A small network was shown many inputs. Here are its activations along a few directions, one row for each input.
Each table varies a few parts of the input and shows all the possible inputs, shuffled.
Descriptions start from the smaller parts, as in this example, which fits no table here: one of 2 separate values, together with either a single point or one of 11 places along a line or (one of 6 places along a line, together with one of 8 places around a ring).
Shared parts are said once, and a part with two or three values counts as separate values.

A family of inputs:
r1: [-1.683 2.017 -0.165 5.959 0.882 -1.808 5.134 -2.037 1.306 -1.956 3.694 -1.751 -2.081 2.374 -4.345 1.822 3.112 1.854 -4.086 -2.398]
r2: [-1.838 0.262 -0.505 -1.909 1.597 -0.103 -4.980 3.799 -0.377 1.351 -2.206 -0.082 2.460 -1.457 -1.052 1.902 -1.639 -0.934 -0.113 2.920]
r3: [3.263 -3.949 2.566 -0.445 -0.574 0.210 -4.291 0.873 -0.761 2.400 -3.532 0.971 -1.301 -0.912 2.340 -2.132 -1.640 -2.047 2.681 0.407]
r4: [3.035 -2.854 -0.789 -1.984 -0.276 -0.345 -5.195 1.392 -1.869 3.385 -1.083 1.370 -1.832 -1.761 1.972 -0.312 -0.734 0.332 1.889 -0.063]
r5: [2.933 -2.487 -1.246 -1.436 1.088 -2.323 -6.074 3.313 1.995 2.249 -0.772 0.801 0.698 -3.189 -0.396 -0.379 -1.395 1.089 0.966 -0.011]
r6: [-1.357 -1.587 3.090 -1.063 -0.039 2.541 -3.467 1.455 -3.156 1.283 -4.410 0.205 0.551 0.934 1.589 0.093 -1.750 -4.285 1.586 2.912]
r7: [-0.453 3.657 -1.557 -1.002 -1.603 1.834 6.992 -2.789 3.342 -2.122 4.238 -1.418 -0.719 -0.139 1.145 0.257 -0.085 2.564 -0.293 -0.919]
r8: [-2.786 -0.544 2.421 -2.028 -0.284 0.178 -2.716 2.684 -2.300 -2.829 -3.965 0.870 2.424 0.068 2.133 -3.112 -0.364 -3.556 1.754 1.994]
r9: [-0.674 1.725 -1.462 2.631 1.997 -1.807 3.630 -2.106 3.201 -2.043 2.234 0.965 -2.221 0.516 -4.025 3.153 4.078 1.780 -0.715 -1.287]
r10: [-0.672 1.916 -0.572 4.515 -0.550 0.120 6.734 -3.787 -1.162 -0.318 4.494 -3.428 1.029 3.418 -3.028 -0.052 1.229 1.889 -4.294 -2.566]
r11: [-0.646 2.477 -2.833 1.223 -2.021 1.666 8.101 -2.867 1.047 -1.421 4.837 -2.248 1.499 2.890 -0.399 -0.176 -0.831 3.262 -2.619 -2.646]
r12: [0.430 2.718 -0.711 -0.469 0.133 -0.141 3.988 -3.845 2.807 -0.505 2.180 1.640 -0.931 -0.816 -0.257 2.508 1.238 0.770 -0.201 -0.011]
r13: [1.997 -3.017 1.959 -1.525 -0.706 -2.050 -3.612 2.044 0.054 -1.854 -3.149 1.644 0.511 -1.892 2.876 -5.490 -0.344 -1.010 2.709 -0.752]
r14: [-1.549 -0.333 -0.195 -2.468 0.357 2.027 -4.244 1.872 -4.127 2.379 -2.559 0.461 -0.087 -0.035 1.446 1.917 -0.876 -1.709 0.735 2.421]
Question: What do these inputs look like to the network?
Answer: either one of 6 places around a ring or (one of 2 separate values, together with one of 4 places along a line)
Question: Which of the alternatives is r13?
Answer: one of 2 separate values, together with one of 4 places along a line
Question: A walk changes only the place on the ring of 6. It starts at r12 and steps to r7. List the rest of the walk in order.
Answer: r11, r10, r1, r9

A family of inputs:
r15: [2.446 -4.239 0.512 -1.732 0.151 -1.700 -8.595 4.637 -2.091 2.458 -3.484 1.006 -0.276 -2.510 2.234 -2.700 -1.653 -0.592 1.877 0.111]
r16: [2.059 0.040 0.763 2.882 -1.614 0.180 5.282 -3.122 2.175 -0.258 2.917 -2.119 -0.134 1.351 -0.225 -2.032 -0.761 1.307 -1.405 -2.592]
r17: [-2.189 -2.029 2.970 -2.928 -0.102 0.539 -6.203 4.648 -3.623 -1.169 -5.513 0.303 2.859 -0.717 2.645 -3.806 -1.513 -4.472 2.512 3.019]
r18: [-1.126 1.880 -1.390 1.994 1.308 0.906 0.979 -0.559 -0.044 2.938 2.177 -2.054 0.813 1.129 -3.530 4.944 -0.545 0.789 -3.205 1.120]
r19: [-3.152 2.682 2.207 1.902 -1.520 1.224 7.113 -1.987 0.887 -5.064 0.780 -1.616 0.608 2.476 0.790 -2.404 0.508 -0.925 -0.912 -0.398]
r20: [1.938 1.933 -2.096 -1.536 -1.771 1.211 4.620 -3.256 1.782 0.958 3.790 -0.826 1.411 -0.226 1.377 -0.174 -1.703 2.276 -0.755 -1.276]
r21: [-0.579 1.619 -2.896 1.818 1.652 -0.419 0.022 0.159 0.266 2.548 3.038 -1.330 -2.177 0.091 -3.699 5.238 1.227 2.679 -2.432 -0.069]
r22: [2.575 -3.057 0.870 -3.308 1.337 -1.951 -7.991 3.016 2.133 1.422 -4.415 4.456 -1.562 -4.129 1.760 0.540 -0.469 -1.927 4.168 2.097]
r23: [-2.112 -0.988 3.502 -4.212 0.082 2.076 -5.257 2.609 -2.832 -0.394 -5.890 1.858 0.878 -1.148 3.439 -1.023 -1.128 -5.252 4.104 4.310]
r24: [2.723 -3.206 0.793 -3.057 0.347 -0.061 -7.654 2.538 -1.174 3.347 -3.954 2.577 -2.405 -3.080 3.093 0.144 -1.153 -1.626 3.297 1.553]
r25: [2.565 1.391 -3.568 -1.675 -1.387 0.008 3.574 -2.440 2.203 0.496 4.846 0.012 -1.593 -1.324 1.359 0.077 0.133 4.239 -0.146 -2.335]
r26: [-0.782 2.376 -2.168 -1.949 -2.644 3.059 5.863 -2.435 -0.707 -0.686 2.802 -1.022 1.459 1.812 2.323 -0.566 -1.518 1.636 -0.451 -0.881]
r27: [-4.764 2.848 1.970 2.742 0.451 -0.057 4.869 -1.998 -1.764 -4.192 0.057 -0.586 0.956 3.151 -1.793 0.102 2.722 -1.965 -2.482 0.150]
r28: [0.371 0.294 0.335 4.074 0.429 -1.188 3.039 -3.053 -0.753 0.619 2.152 -1.110 0.370 1.970 -2.893 0.664 1.518 0.355 -2.906 -1.594]
r29: [2.087 -4.103 1.893 -1.855 -0.086 -0.545 -7.813 3.874 -2.686 2.700 -4.317 0.198 2.234 -1.609 1.912 -3.277 -3.180 -1.951 1.515 1.271]
r30: [0.965 0.584 -1.017 3.535 2.344 -4.224 1.619 -1.712 3.402 -1.783 1.930 1.459 -1.625 -0.463 -4.518 1.303 4.471 2.098 -1.166 -2.300]
r31: [1.074 0.043 -1.062 4.022 0.768 -2.402 1.965 -2.234 -0.375 0.163 3.068 -0.265 -2.619 0.997 -3.017 0.997 3.420 2.299 -2.215 -2.757]
r32: [-0.574 0.463 0.723 2.464 -2.323 1.944 6.586 -2.263 -0.304 -1.917 1.980 -2.227 -0.128 3.459 0.766 -2.390 -0.624 0.613 -1.125 -2.087]
r33: [-3.379 4.481 -0.544 -2.439 -1.911 2.309 6.391 -2.150 0.540 -3.827 1.613 -0.400 2.250 0.786 2.285 -0.662 -0.344 0.227 -0.224 0.752]
r34: [-0.777 1.967 -2.869 1.441 3.163 -2.282 -0.279 0.559 4.101 0.738 2.063 0.485 -1.229 -1.448 -5.138 5.433 2.294 2.564 -1.440 0.477]
r35: [0.086 -2.740 2.054 -3.647 -0.429 2.673 -5.881 2.192 -3.974 2.262 -5.454 1.217 0.257 -0.328 3.700 -0.846 -2.085 -3.785 3.582 2.983]
r36: [-6.235 4.334 0.184 0.834 1.314 2.262 2.546 0.172 -0.985 -1.827 0.406 -1.548 1.421 2.120 -2.526 4.144 0.686 -1.571 -2.794 2.567]
r37: [2.809 -0.364 -0.595 2.825 -1.264 -0.958 4.295 -2.299 2.620 -0.721 4.002 -1.275 -3.044 0.340 -0.302 -1.725 1.215 3.268 -0.863 -3.693]
r38: [2.470 1.750 -3.411 -2.002 0.353 -1.888 3.260 -1.895 5.869 -1.675 3.717 1.675 -0.592 -2.950 -0.224 0.661 1.178 4.048 0.998 -1.887]
r39: [-2.205 0.701 0.386 3.476 -0.260 0.611 4.298 -2.233 -3.178 -1.098 1.152 -1.228 0.280 4.063 -1.876 0.311 1.593 -0.447 -2.600 -1.378]
r40: [2.394 -4.022 0.578 -2.012 1.108 -3.566 -8.955 5.023 1.244 0.597 -4.002 2.910 0.567 -3.556 0.905 -2.272 -0.986 -0.989 2.718 0.681]
r41: [-0.050 -3.849 1.662 -2.358 -0.566 1.089 -6.827 4.257 -4.764 1.408 -4.989 -0.378 2.289 0.122 2.852 -3.624 -2.477 -2.851 2.052 1.561]
r42: [-3.667 2.237 -1.462 1.484 0.629 2.895 2.058 0.008 -2.396 1.201 1.405 -2.254 0.708 3.067 -2.577 4.549 -0.432 -0.080 -2.986 1.167]
r43: [2.282 -3.097 2.239 -3.187 0.056 1.067 -6.845 1.742 -1.826 3.622 -4.759 1.770 0.092 -2.147 2.774 -0.497 -2.696 -2.931 3.023 2.728]
r44: [2.745 0.072 -0.563 2.402 0.385 -2.812 3.920 -1.801 6.252 -2.864 2.881 0.314 -2.069 -1.299 -1.894 -1.107 2.301 2.963 0.260 -3.301]
Question: What do these inputs look like to the network?
Answer: one of 5 places along a line, together with either one of 2 separate values or one of 4 places along a line
Question: The inputs of r15 and r17 match in every part but the place on the line of 5. If r21 is changed in the same way as r15 into r17, which row does it become?
Answer: r36
Question: List by row number the other rows that have the place on the line of 5 in common with r16.
Answer: r18, r20, r28, r29, r43
Question: List by row number the other rows that have the place on the line of 5 in common with r41.
Answer: r26, r32, r35, r39, r42
Question: A walk changes only the place on the line of 4. It starts at r36 and steps to r27. List the rest of the walk in order.
Answer: r19, r33
